data =
[[  0.6  -4.2   1.8  13.6   4.9]
 [  2.0  -3.9   3.2  -9.2   7.8]
 [ -2.2  -6.3  -7.6  -8.1   5.6]
 [ 20.6  -8.2 -16.3  10.2  -3.0]
 [ -5.1  -5.8  -5.5   3.3  -8.7]
 [ -0.8  -3.1   6.9  -2.4  -8.7]
 [  6.3  -6.1  -6.9   6.7  -5.2]
 [ 12.1  -4.6   0.3  -8.1 -10.9]
 [ 26.4  -2.7   9.0 -34.3  20.0]
 [-26.6  -5.0  -1.8  -8.1  10.6]
 [-18.0  -6.3  -7.6  -6.9   7.0]
 [ 14.9  -2.7   9.0  22.7 -11.6]
 [ -3.7  -4.7  -0.4  22.7  -8.7]
 [-40.9  -3.1   6.9 -11.5   0.6]
 [-22.3  -9.6 -22.9  -1.2  -1.6]]
Counting starts at 1.
The entry at row 1, column 3 -> 1.8
The entry directly above -18.0 is -26.6
Report the entry at row 3, column 1.
Answer: -2.2
The entry directly above 5.6 is 7.8
Report the entry at row 1, column 2.
Answer: -4.2
Report the bottom entry of the column that holds the smallest entry.
Answer: -22.3
The entry in the top-right corner is 4.9
The entry just right of the centre entry: -8.1
The bottom-right entry is -1.6
The entry directly below -2.4: 6.7
The entry in row 1 and column 1 is 0.6
Report the entry just left of -16.3.
Answer: -8.2
Report the entry directly above -22.3.
Answer: -40.9
Report the entry at row 3, column 3.
Answer: -7.6
Report the entry just left of 3.3.
Answer: -5.5
The entry just left of -3.9: 2.0
The entry directly above the smallest entry -> -3.7
The entry just left of 3.2: -3.9
Report the entry at the centre.
Answer: 0.3
The entry directly above -5.0 -> -2.7
The entry just left of the centre entry -> -4.6
Report the entry just right of -22.9.
Answer: -1.2
The entry directly below 5.6 is -3.0
The entry directly below -3.0 -> -8.7
The entry just right of 6.3: -6.1
The entry directly above the largest entry: 12.1

 11.3  -11.5    7.0  -22.9   27.2   -8.4   -9.4    0.1  -14.8   -1.8   24.2
 11.6  -30.1   26.7   -4.0   46.4   35.2  -42.8   14.3  -29.4   48.9   46.0
 -8.0    1.4   17.5   23.8    2.6   45.4  -33.6   12.9   -7.2   11.1  -17.5
 -6.4   -4.9   13.7    3.8   -6.0   -3.8   -6.7   -4.2    1.4   21.1   23.3
 -5.6  -39.2   36.6   -7.9   41.1   11.8  -46.7   -1.3  -15.8   52.7   54.9
-22.0  -21.0   41.1   -4.7   26.6    5.3  -50.6   -4.5  -10.3   20.6   22.8
  2.5    0.2    8.0   -1.5    2.3    3.1   -6.0    2.3   -6.7    6.3   12.9
 -1.4   -6.0    6.8   13.9   13.6   39.9  -28.6    9.2   -2.2   -2.3  -25.0
 10.9  -18.0    8.3   -9.3   31.2   16.2  -21.3    5.9  -13.3   10.7   15.4
-10.1    2.3   10.3   18.6  -11.4   19.5  -13.6    1.9    5.2   10.6   -7.3
  3.1    0.1   11.3  -20.3    9.4  -21.4   -2.3   -3.7  -11.2   -4.3   25.8
Rows and columns are numbered from 1.
The entry in row 2 and column 1 -> 11.6
The top entry of the column that holds the smallest entry: -9.4
The entry at row 3, column 2: 1.4
The entry just right of 9.4 -> -21.4
The entry in the bottom-right corner -> 25.8
Which number is the entry just left of the smallest entry? 5.3
The entry in row 1 and column 2: -11.5
The entry just left of -13.3 -> 5.9
Which number is the entry directly below the largest entry? 22.8
Which number is the entry directly above -21.0? -39.2
The entry in the top-left corner: 11.3
The entry at row 2, column 3: 26.7
Which number is the entry just right of 26.7? -4.0
Which number is the entry at row 3, column 1? -8.0
The top-right entry is 24.2
The entry directly below 46.4: 2.6
The entry just left of 15.4: 10.7
The entry directly below -22.0: 2.5
The entry in the bottom-left corner is 3.1
Which number is the entry directly below 26.6? 2.3
Which number is the entry in row 1 and column 3? 7.0
The entry in row 3 and column 3: 17.5
Which number is the entry just left of 21.1? 1.4
Which number is the entry just right of -13.6? 1.9
Which number is the entry just left of -1.8? -14.8
The entry directly below -33.6 -> -6.7
Which number is the entry directly below -50.6? -6.0
Which number is the entry just right of 11.8? -46.7

Read these off the matrix that follows.
1) Find the first entry, reading row by row.
2) Find the last entry, reading row by row.
3) Find the entry just right of 5556.
4) Find the largest entry in the first row.
5) Find the entry directly below the smallest entry.
6) Find the 3rd entry on the diagonal from the top-right corner.
7) Find the entry directly below 2981.
8) Find the entry in the bottom-left corner.
3705,5855,3830,4581,4397,5366,6029,4736,6823,3243,3306,5216,7078
6611,5556,5526,5601,5964,2981,6618,5931,3961,6440,8863,7339,6111
6661,5792,4431,6652,4779,6991,5737,3397,6137,4113,2736,6070,7716
8132,5472,5008,7252,5075,6957,5737,3372,5220,4648,3633,6508,7603
1) 3705
2) 7603
3) 5526
4) 7078
5) 3633
6) 2736
7) 6991
8) 8132
